These are the activations of a small neural network, seen along a few directions. Each row is one input.
Each table varies a few parts of the input and shows all the possible inputs, shuffled.
Descriptions start from the smaller parts, as in this example, which fits no table here: values(3) and (point or ring(11) or (line(6) and ring(8))).
Shared parts are said once, and a part with two or three values counts as separate values.
In the rows, 128 means zero.

Other details of the inputs shift rows strongly along two fixed directions, in all tables alike. That doesn't count.
To show where, the next rows are all for the same input, with only those details redrawn:
[133  91  45 120 162 192 190 238 207 118 129]
[133 124 127 118 130 119 123 120 135 122 133]
[141 130 116 186 142 130 161 118  92 106 130]
[141 130 116 186 142 131 161 118  92 106 130]

Rows:
r1: [133 124 127 118 130 119 123 120 135 122 133]
r2: [108 125 136 120 124 128 122 128 128 134 117]
r3: [109 127 131 121 115 127 121 130 127 139 117]
r4: [134 131 143 115 126 128 120 136 124 127 136]
r5: [110 128 130 121 118 125 120 130 126 140 115]
r6: [146 129 136 118 129 129 122 124 132 139 130]
r7: [136 133 133 122 136 127 119 124 134 136 135]
r8: [120 135 117 179 126 136 156 124  80 124 115]
r9: [109 129 135 119 117 126 125 129 128 136 116]
r10: [133 126 130 116 127 120 127 120 135 122 134]
r11: [108 126 134 120 117 127 123 129 128 136 117]
r12: [145 127 134 120 132 129 118 125 133 138 129]
r13: [112 127 124 117 118 126 119 129 121 138 117]
r14: [108 127 132 120 120 125 122 129 127 136 114]
r15: [110 129 132 120 115 126 124 130 126 140 116]
r16: [142 142 120 191 143 138 156 121  95 109 128]
r17: [135 134 130 122 125 120 122 124 139 126 138]
r18: [134 131 129 124 125 121 119 123 139 126 139]
r19: [133 129 141 117 129 126 115 136 124 127 134]
r20: [134 135 133 122 127 128 119 122 139 125 134]
r21: [144 141 126 187 144 138 159 120  91 121 133]
r22: [145 126 135 120 128 131 119 124 133 138 131]
r23: [108 125 137 120 121 130 123 127 129 134 119]
r24: [132 123 129 118 126 122 124 119 136 122 136]
r25: [134 137 134 120 127 127 122 123 138 125 133]
r26: [112 127 125 117 115 128 119 127 122 138 119]
r27: [134 132 128 124 129 119 118 124 139 126 136]
r28: [133 128 141 117 126 129 118 136 125 127 136]
r29: [136 132 134 122 132 130 120 124 135 136 137]
r30: [109 127 138 119 121 129 126 128 129 134 118]
Q: What is each input in this table made of?
A: values(3) and (point or line(4) or line(5))
Q: Which other rows does r6 become when the line(5) part takes its other values? List them by row number.
A: r10, r17, r21, r25

Rows:
r31: [125 128 125 108 122 127 111 128 141 146 123]
r32: [125 103  52 148 162 202 193 237 187 132 116]
r33: [127 139 144 180 128 117 145  89  78 117 122]
r34: [124 122 125 103 120 122 121 122 143 135 127]
r35: [118 134 131 110 120 128 111 133 142 141 126]
r36: [124 129 138 105 118 127 114 137 140 133 129]
r37: [123 141 141 178 126 113 139  99  71 108 128]
r38: [116 121 133 103 129 122 116 130 140 128 126]
r39: [117 127 131 104 117 123 121 127 144 131 129]
r40: [120 129 137 103 123 127 112 140 135 133 132]
r41: [131 123 132 104 120 127 114 133 138 138 126]
r42: [127 116  59 220 165 187 218 194 122 108 112]
r43: [118 125 132 105 117 121 117 132 143 125 128]
r44: [119 120 135 105 124 123 118 128 144 128 124]
r45: [121 146 135 183 123 115 138  94  79 116 122]
r46: [133 142 149 179 128 124 142  96  77 126 123]
r47: [130 125 131 103 120 128 118 128 140 143 127]
r48: [119 125 119 107 122 120 115 123 144 137 122]
r49: [174 127 127 106 148 113 115 114 164 110 164]
r50: [122 125 139 103 129 129 113 136 136 137 127]
r51: [121 119 125 101 125 120 115 129 137 129 128]
r52: [125 119 126 103 120 120 117 127 141 129 126]
r53: [179 132 133 107 147 121 112 119 159 117 163]
r54: [131 146 146 179 122 123 142 100  76 123 127]
r55: [125 124 141 105 125 129 115 134 141 137 125]
r56: [136 139 141 176 130 119 135 100  67 121 126]
Q: The inputs of r41 and r52 match in every part but one. If r46 is changed in the same way as r41 into r52, which row does it become?
A: r33
Q: What is each input in this table made of?
A: values(2) and (point or (values(3) and line(4)))
Q: Which other rows does r37 become when the values(2) part takes its other values? List them by row number.
A: r40
Q: Which other rows does r50 become when the values(3) part takes its other values? List them by row number.
A: r40, r56
